Each row below holds a small network's activations on one input, seen along a few directions.
In each table, some parts of the input vary, and every possible input appears once, in random order.
A made-up example of a description, with smaller parts first: one of 3 separate values, together with either a single point or one of 9 places around a ring or (one of 5 places around a ring, together with one of 6 places along a line).
Shared parts are said once, and a part with two or three values counts as separate values.

Table:
r1: [-35  23  -1  35  13  22  -8 -57   5  -8  -3 -19  21  29   8 -15 -18 -26
   9  -7]
r2: [-42  16  -1  35  10  19  -6 -51   8 -18 -14 -29  19  26   1 -16 -14 -29
  14  -8]
r3: [ -7 -30   3  51  19 -14 -31   4  49  21   7  13 -13  20  20  -5   8 -13
  15  -4]
r4: [-17  44   2 -26  -7  23  23 -31 -47 -18  -3 -16  17  -3 -10  -5 -21  -4
 -10  -8]
r5: [-15  41   8 -28 -10  24  27 -29 -35 -26 -11 -31  18  -2 -21  -2 -12 -10
  -9 -11]
r6: [-14 -33   0  50  13 -14 -33   4  49  15  -1   6 -19  18  13  -6   8 -16
  21  -4]
r7: [-26  19   1  32  16  18 -10 -54  12 -11  -4 -23  30  36   8 -13 -15 -30
  11  -6]
r8: [ 33 -39   2  -7  -5 -30 -10  54  19  20   2  24 -28 -25   1   9  19  19
   3   8]
r9: [-19  42  -1 -26  -8  26  22 -32 -44 -23 -10 -20  17  -2 -18  -1 -17  -7
  -6  -9]
r10: [ 21   6  -9 -49 -18   4  24  30 -38 -10  -3  10 -10 -29 -13  13   4  29
 -19  11]
r11: [ 37   8  -7 -51 -10   0  26  33 -32 -10   6  10  11 -17 -10  15   5  30
 -22  14]
r12: [-14 -34   3  49  14 -15 -28   7  52   9  -3   1 -15  19  13  -7   7 -16
  21  -5]
r13: [-40  23  -1  36   8  21 -11 -56   5 -11  -3 -19  15  26  10 -18 -16 -27
  11  -7]
r14: [ 23   6  -6 -46 -17   3  28  35 -33 -16  -5   4  -4 -28 -13  12   4  29
 -21  10]
r15: [-11  44   7 -28  -4  21  25 -37 -41 -18  -1 -15  29   4 -18   2 -23  -7
 -13  -5]
r16: [ 45 -39   1 -10   2 -33 -11  52  19  27  13  29 -15 -15   4  11  24  19
   2  12]
r17: [ -5  42   4 -32  -2  22  25 -31 -38 -19  -2 -19  35   8 -15   2 -20  -8
  -9  -4]
r18: [ -2 -30   4  48  21 -15 -32   3  55  16   6   7  -2  27  20  -5  11 -17
  17  -2]
r19: [-18  39   2 -24  -7  26  27 -27 -38 -27 -14 -26  22  -3 -19  -2 -18  -6
  -6  -9]
r20: [ 21   9  -7 -47 -16   2  24  30 -40  -8   5  13  -9 -28  -4   9   4  31
 -22  11]
r21: [-42  21  -4  36   8  20  -8 -57   5 -13  -9 -20  13  27   9 -18 -14 -28
  14  -9]
r22: [-20  43  -1 -25  -6  25  26 -31 -43 -20  -9 -16  17  -2 -13  -6 -19  -6
  -7  -8]
r23: [ 32   7  -4 -49 -15   0  27  30 -32  -6   8  15   5 -24 -13  16   3  31
 -26  12]
r24: [ 43 -41   4 -10  -1 -35 -11  51  20  29  14  31 -19 -20   1  12  20  21
  -1  10]
r25: [-13 -27   2  50  15 -14 -32   3  47  18   7   8 -16  17  22 -10   5 -14
  18  -3]
r26: [ 35 -40   5 -10  -8 -29 -10  54  20  23   6  19 -29 -25  -2  10  24  17
   1   5]
r27: [ 32 -37  -3  -8  -5 -30 -11  51  15  26   6  31 -31 -27   7   6  21  22
   1   8]
r28: [ 26   7  -1 -50 -20   1  27  33 -29 -14  -2  -2  -6 -28 -15  14   9  26
 -22   8]
r29: [-37  16   6  32   5  18  -9 -53  14 -16 -13 -37  16  29   1 -14  -9 -32
  14 -11]
r30: [-13  45   2 -26  -1  26  27 -33 -46 -15  -3 -15  25   0 -13   0 -22  -6
 -11  -8]
r31: [-43  19  -2  36   7  21 -12 -58   7 -14 -11 -22  14  29   2 -13 -13 -29
  15  -7]
r32: [ 21   7 -12 -46 -17   2  27  32 -36  -8  -1  13  -9 -29  -7   9   5  32
 -21  10]
r33: [ 29   8  -9 -48 -13   4  26  30 -38  -3   5  15  -1 -27  -7  16   1  32
 -24  11]
r34: [ 33 -38  -1  -9  -5 -29 -13  50  14  27   4  27 -31 -27   3   9  20  20
   2   9]
r35: [-16 -29  -1  51  12 -14 -30   4  47  16   2   8 -20  18  20 -10   9 -14
  20  -5]
r36: [ 39 -38   0  -9   0 -30 -11  51  13  31  11  33 -24 -23   6  11  20  23
  -1  10]
r37: [ -6 -32   5  50  17 -18 -33   0  58  19  11   9  -5  24  15  -2   6 -14
  15  -4]
r38: [-38  22   2  36  12  17 -10 -61  11  -7   0 -22  26  34   4 -11 -16 -29
   7  -6]
r39: [-13 -34   8  47   9 -13 -30   7  55  13  -2  -5 -15  19  13  -5  14 -18
  19  -8]
r40: [ 34 -35   0 -10  -3 -30 -12  51  11  27  10  30 -30 -27   9   6  19  22
  -1  10]
The inputs of r31 and r34 match in every part but one. If r38 is changed in the same way as r31 into r34, which row does it become? -> r24
The inputs of r4 and r40 match in every part but one. If r19 is changed in the same way as r4 into r40, which row does it become? -> r8
What is each input in this table made of? -> one of 5 places around a ring, together with one of 8 places along a line
Change only the place on the ring of 5 in r1. List by row number the other rows that result. -> r3, r30, r33, r36
Change only the place on the line of 8 in r25. List by row number the other rows that result. -> r3, r6, r12, r18, r35, r37, r39

Table:
r41: [  5  56   2 -53  -6  28  41 -30 -61 -25   3 -15  43   0 -21   8 -23   5
 -25   1]
r42: [-30  10  -4  25   5  16  -3 -25  11 -18  -9 -19   8  23   4  -9  -6 -17
   7  -7]
r43: [-20   4   5  27   9   3 -13 -33  15   2  -6 -13  10  19   2 -10  -6 -24
  15  -8]
r44: [ 17 -17   3  -8  -5 -15  -4  27   7   8   2   9 -15 -13   0   3  13   9
   0   4]
r45: [ 26 -16  -3 -10  -1 -13  -3  27   5  10   6  17  -7 -10   4   7   9  15
  -6   9]
r46: [ 23 -18  -3 -11  -6 -12  -2  28   4  10   4  14 -13 -14   1   8  15  16
  -5   8]
r47: [-22   5   6  26   9   8 -12 -31  16  -5  -6 -22  11  21   3  -9  -6 -24
  14  -9]
r48: [ 21 -16  -1  -6   3 -13  -1  28   5  12   9  18  -4 -10   3   8   4  15
  -6   7]
r49: [ 13 -16   2  -8  -4 -14   0  30   8  10   3  11 -16 -13  -2   6   8  11
  -2   0]
r50: [-22   7   0  29  10   6 -13 -33  10   3   1  -4   7  17   6 -10 -10 -18
  11  -6]
r51: [ 13 -17   5  -5   0 -12  -1  33   7  12   4  14 -16 -12   0   6   7   8
   0  -3]
r52: [ 16 -18  -2 -10  -5 -13  -4  28   4   7   1  12 -15 -13  -1   7  11  13
  -1   7]
r53: [-26   7   4  28   6  11  -7 -31  17 -11  -5 -20  11  22   1  -7  -6 -20
   7  -7]
r54: [-24   9  -3  29  12   8 -12 -31   7   4   6   0   6  20  14 -10 -11 -14
   7  -3]
r55: [ 24 -18  -5 -10  -4 -14  -2  25   2  10   5  15  -8 -13   3   5  13  16
  -2  10]
r56: [-14  38  -8 -43 -23  26  34 -12 -58 -29 -18 -18   0 -24 -18  -1 -12  11
 -14  -3]
What is each input in this table made of? -> either one of 2 separate values or one of 6 places along a line or one of 8 places along a line
What sort of input is r56? -> one of 2 separate values
